Each row below is a small network's average activation on inputs in which a field has the value named, seen along a few directions.
Values that are neighbours, or in one group, have similar rows; names and order tell nothing.
In the rows, 500 means zero.
Strong random noise was added to every row along 3 fixed directions; ignore it. To show where, here is one row again and again, with new noise each time:
[605 612 674 540 578 353 514 585 457 508 308 469 510]
[357 405 356 489 505 632 637 428 561 425 631 625 525]
[627 694 436 514 559 601 497 572 618 451 656 534 471]
[368 320 575 451 679 465 516 542 311 518 545 399 405]
[297 271 444 433 653 585 550 493 366 484 692 456 404]


Field K:
k11: [586 454 415 462 484 599 404 376 507 491 636 387 488]
k10: [585 482 686 646 346 277 481 499 497 604 312 411 446]
k8: [404 260 759 490 363 297 597 362 343 517 107 564 554]
k7: [294 350 321 428 513 627 474 406 455 457 522 653 487]
k2: [576 615 509 548 588 530 469 606 518 564 582 536 526]
k3: [542 450 581 503 560 565 338 528 340 549 680 310 367]
k12: [547 525 501 376 544 529 424 578 470 466 357 418 508]
k6: [456 578 417 538 295 532 396 480 759 476 602 543 569]
k4: [519 576 446 503 448 529 624 568 609 433 470 558 627]
k5: [620 524 538 634 253 248 608 434 672 513 254 683 644]
k1: [641 673 540 474 624 426 444 664 370 576 582 329 461]
k9: [360 481 526 433 647 502 486 422 352 554 385 442 435]
K is arranged as 4 separate groups.
Which other values are in the same group as k9? Give them in the order they are listed. -> k7, k12
Which other values are in the same group as k11? Give them in the order they are listed. -> k8, k3
Which other values are in the same group as k6? Give them in the order they are listed. -> k10, k5

Field F:
f10: [468 491 406 574 458 495 397 584 646 573 739 406 437]
f8: [674 666 623 473 417 481 323 522 480 520 245 391 491]
f13: [673 856 427 437 633 471 308 670 641 484 530 457 352]
f16: [760 594 788 552 437 322 547 496 479 576 420 456 496]
f15: [616 754 507 514 549 561 479 499 477 379 331 483 508]
f11: [232 109 504 463 334 607 879 322 390 323 319 729 748]
f7: [517 384 373 635 511 518 469 490 625 476 845 519 411]
f3: [304 500 412 510 466 522 434 408 555 561 504 577 447]
f14: [610 438 581 457 465 516 330 458 364 588 595 388 438]
f12: [732 691 588 326 762 529 240 689 278 651 515 249 260]
f9: [243 117 712 466 640 377 327 518 233 733 472 244 326]
f1: [530 512 615 477 653 466 593 524 263 456 259 532 650]
f6: [747 781 690 641 539 356 609 734 634 442 403 539 557]
f4: [604 837 519 580 487 275 549 569 685 484 215 535 598]
f5: [519 696 237 596 435 534 773 460 744 382 465 755 743]
f2: [492 231 730 426 394 376 388 486 348 558 497 361 471]
Each value of F is a pair of two hidden parts, and every pair occurs once (2 first parts, 8 second parts).
Changing only the second part turns f3 into f9. f8 has the same second part as f3; what does that change turn f8 into? -> f14
Changing only the second part turns f2 into f16. f10 has the same second part as f2; what does that change turn f10 into? -> f7
Changing only the second part turns f4 into f5. f15 has the same second part as f4; what does that change turn f15 into? -> f1
